Each row below holds a small network's activations on one input, seen along a few directions.
Each table varies a few parts of the input and shows all the possible inputs, shuffled.
Descriptions start from the smaller parts, as in this example, which fits no table here: one of 3 separate values, together with either a single point or one of 9 places around a ring or (one of 4 places along a line, together with one of 5 places around a ring).
Shared parts are said once, and a part with two or three values counts as separate values.

Table:
r1: [-13   2 -30  10  43   1   2  36  16 -18  35]
r2: [ 30   0 -15  -2 -31  20 -16 -33  -3  12  13]
r3: [ 14   3 -12   5 -20  42   3 -25   8  24   3]
r4: [ 12 -21 -19   4  -4 -20   3  46  24 -24  19]
r5: [ 16   0 -14   1 -48  24  -7 -29  10  -4   4]
r6: [ 26   3   6 -13 -35  24  -8 -37  26  -5   4]
r7: [-14   6  49 -19 -20 -26 -12  -6  -4   8 -18]
r8: [-41   0  28   7  16 -15   8 -18 -24  22  -7]
r9: [-48  27  12   2  14 -17  -3 -13 -23  20  -2]
r10: [ -5  -8 -16   5   2  39   8 -46   5  11  12]
r11: [ -6 -24 -14  15  45   2  14  29  15 -16  30]
r12: [-13  19 -32   0   0  38  -4 -41   6   9  16]
r13: [ 12 -16 -14  13  23   1  12  49  19   0  20]
r14: [ 16   7  -1   9  26  -7  -6  -3 -10 -34 -83]
r15: [ 21  24   4 -24  24   4  40   5 -43 -42 -53]
r16: [ -9   4  28  -6 -17 -31 -19  -2 -32  25  -8]
r17: [ 21 -19   0 -10   9 -18   2  37  40 -25  19]
r18: [ 27 -19 -19   4  12 -23  -5  42  11 -10  29]
r19: [-23   4  29  -5 -33 -27 -11   3 -20   9 -17]
r20: [-23   9  31   3  -6 -11   1   5 -22  36 -17]
Q: What do these inputs look like to the network?
A: either one of 2 separate values or (one of 3 separate values, together with one of 6 places along a line)

Table:
r21: [ 29 -20 -44  12   4  16   7  30  40 -27  56]
r22: [ -4 -19  -9  10  50 -32   5  63  24 -21  11]
r23: [ 22 -19  -6  -4  33 -31  23  78   2 -23  18]
r24: [ 11 -15 -10  -3  35 -35   8  73   9 -30  19]
r25: [ 45 -24 -41  -1   2  20  16  36  31 -14  54]
r26: [  8   8   6  -1 -44  26 -21 -50 -14  27  -5]
r27: [-51  21  38  -7  15 -18   6 -25 -37  17 -19]
r28: [ 13  11  20 -14 -51  26 -12 -50  11   5 -22]
r29: [-16  12  39  -4 -13 -25 -14  -8 -43  17 -40]
r30: [ -5 -30  -8  20  52 -26   8  63  22 -22  11]
r31: [  4  19  -7  -1  44   4  23   3 -31 -33 -58]
r32: [-48  17  34  -5   2 -16   3 -15 -39  25 -23]
r33: [ -3 -13  -9   6  48 -31   2  65  21 -29  15]
r34: [-35  24  32   0  -3 -23  -1  -9 -39  31 -30]
r35: [ 34 -21 -45   0   3  16   2  31  38 -21  55]
r36: [ 21 -19 -42   9  17  19  -5  22  50 -20  51]
r37: [ 15   8  11 -11 -45  16 -12 -59   4  11 -14]
r38: [ -9  15  53 -17 -20 -24  -5  -9 -19  -6 -56]
r39: [ 27  14 -40   1  12  56  17 -40  -2 -22 -23]
r40: [  1  12   2   4 -39  28 -13 -51 -13  38   1]
r41: [ 20 -24 -43  13  19  19  -2  20  53 -12  47]
r42: [-11  19   0   2 -34  29  -8 -51  -9  41   5]
r43: [-22  16  35   1  -8 -23  -6  -9 -43  28 -34]
r44: [-18  11  33 -11 -23 -32  -9 -10 -33   8 -48]
r45: [ -7  12  44 -14 -15 -34  -5 -18 -25   0 -48]
r46: [  5   7   0  -8 -54  19 -15 -52  -3  18 -13]
r47: [-27  16   6  -5 -15  33  -1 -67  -9  27  14]
r48: [  5 -15 -10   9  35 -34  14  73  12 -36  20]
r49: [ 19 -35 -42  23  21  24   1  21  51 -13  46]
r50: [-24  13   2  -3 -28  34  -4 -57 -10  35  11]
Q: The inputs of r25 and r23 match in every part but one. If r36 is changed in the same way as r25 into r23, which row does it become?
A: r33
Q: What do these inputs look like to the network?
A: one of 2 separate values, together with either a single point or one of 6 places along a line or one of 8 places along a line
Q: Which other rows does r38 become when the choice among 2 separate values takes its other values? List them by row number.
A: r28
Q: Start at r27 and move only the place on the line of 8, one step at a time. The first step leads to r32. Which rows follow, in order?
A: r34, r43, r29, r44, r45, r38

Table:
r51: [ 41   1 -13 -11  -4  27   3 -23  30 -51 -39]
r52: [-35 -12   1   7  38 -36   8  63   5   8  58]
r53: [  4   3   7  -7 -83  31 -32 -72  14  50  33]
r54: [-12   6 -32  17  12  53  -1 -56  11  10   7]
r55: [ 58 -33 -47  11  10  11   3  52  48 -33  33]
r56: [ -6   5  38 -13  19 -40   3  13  -6 -37 -64]
r57: [  6 -25   2   9  31 -57  -2  89   9 -21  10]
r58: [ -7  30  33 -15   7 -22  17  -1 -72   1 -66]
r59: [ 39  27 -22 -13 -19  42  19 -39 -36 -14 -43]
r60: [-45   6  61  -6 -63 -30 -30 -32 -22  67   7]
r61: [ 15 -23 -51   9  17  30  12  22  43  -6  83]
r62: [-57  14  22  13  35 -10  -1 -16 -23  26 -20]
Q: What do these inputs look like to the network?
A: one of 2 separate values, together with either a single point or one of 5 places around a ring
Q: The inputs of r51 and r56 match in every part but the choice among 2 separate values. If r61 is changed in the same way as r51 into r56, which row does it become?
A: r52

Table:
r63: [-17 -14  -2   9  23 -33  -3  47   1  -3  31]
r64: [  8  -5  -5   3  35 -15  17  30  -4 -31 -21]
r65: [ 48   0  -2 -16 -69   6 -25 -21  13 -10  -7]
r66: [  0 -18  10   4  24 -25   6  48  12 -11  18]
r67: [ 24  -1 -40   2   9  33   7 -12  12 -21  -2]
r68: [-26  17  17 -18 -38  32  -6 -70   0   7  -1]
r69: [ 30 -18 -29   4  -1  23  11  -3  32 -16  15]
r70: [-21  -3  -8   7  23 -34  -6  47  -4  -1  30]
r71: [ 18 -17 -20   6  -5  19   3   9  38   2  43]
r72: [ 24   5  30 -18 -34 -46 -16  27 -10 -20 -41]
r73: [ -9 -21   7   3  25 -28   2  48   7  -6  26]
r74: [  1  15  10   3 -45  34   1 -49 -38  40  -5]
r75: [  9 -15  16  -2  31 -13  12  47  15 -17   2]
r76: [-29   4  29   8   2 -24 -15  -3 -30  34 -51]
r77: [ 15  16 -41   7  15  40   4 -16   5 -16   2]
r78: [ 27  -5 -35   6   6  29  13 -10  21 -18   4]
r79: [ 10 -20 -23   5  -5  15  -1  10  33   6  51]
r80: [  6  -1 -10  -1  38 -11  11  27 -14 -33 -27]
r81: [-39  12  42   8   9 -32 -16 -21  -7  11 -42]
r82: [ -3  -2 -38   9  -6   9  -9   9  23  12  55]
r83: [ 11 -18   1   2  28 -21  14  36   5 -29 -11]
r84: [ -5   0   0  10 -31  29 -26 -53  -9  43 -17]
r85: [  2 -13 -32  11  -6  10  -6   9  27  10  56]
r86: [-24  29  39 -25   0 -28  15 -15 -51  19 -31]
r87: [ 27 -15 -14   0   1  30   9   8  40  -4  27]
r88: [ -1  24  12 -23 -34  27   3 -66 -32  28   4]
r89: [ -3  16 -12   4  44  -6   9  24 -20 -28 -23]
r90: [-49  23  44 -20  -4 -23   5 -19 -19  -2 -36]
r91: [-15   7  15  10 -25  23 -26 -72  13  21  -8]
r92: [-21  19  39   2 -12 -20  11   1 -59  32 -39]
Q: What do these inputs look like to the network?
A: one of 2 separate values, together with either a single point or one of 5 places around a ring or one of 9 places along a line
Q: The inputs of r76 and r84 match in every part but the choice among 2 separate values. If r63 is changed in the same way as r76 into r84, which row does it become?
A: r85
Q: Which other rows does r81 become when the place on the ring of 5 takes its other values? List them by row number.
A: r76, r86, r90, r92
Q: Which other rows does r74 become when the place on the ring of 5 takes its other values? List them by row number.
A: r68, r84, r88, r91

Table:
r93: [ 27   3  -5  -5  -3 -14 -16  26   9 -13  -1]
r94: [ 17  -7 -21  -4 -19  -1   8  21   7 -21  14]
r95: [ 15 -19 -37  19  11  18   0   3  16   9  23]
r96: [-32   9  39  -5 -51 -10 -23 -40 -16  52   7]
r97: [-22   0  15  14  24 -14   0  22 -22  -7 -15]
r98: [ -4  34  20 -13 -35  32  -3 -84 -39  16 -61]
r99: [ 25 -12  -6  -1   1  25  13  14  22  -3  24]
r100: [-12   0  12   0  11 -21   7  25  11  -7 -27]
r101: [ 15 -18  13  -8   9 -26   1  11   4 -21  -6]
r102: [-25  14   2  -4  37 -15  17  13 -27   8   2]
r103: [ -5  -4 -32   8  16  26  -3 -10  35 -13  40]
Q: What do these inputs look like to the network?
A: either one of 2 separate values or one of 9 places along a line
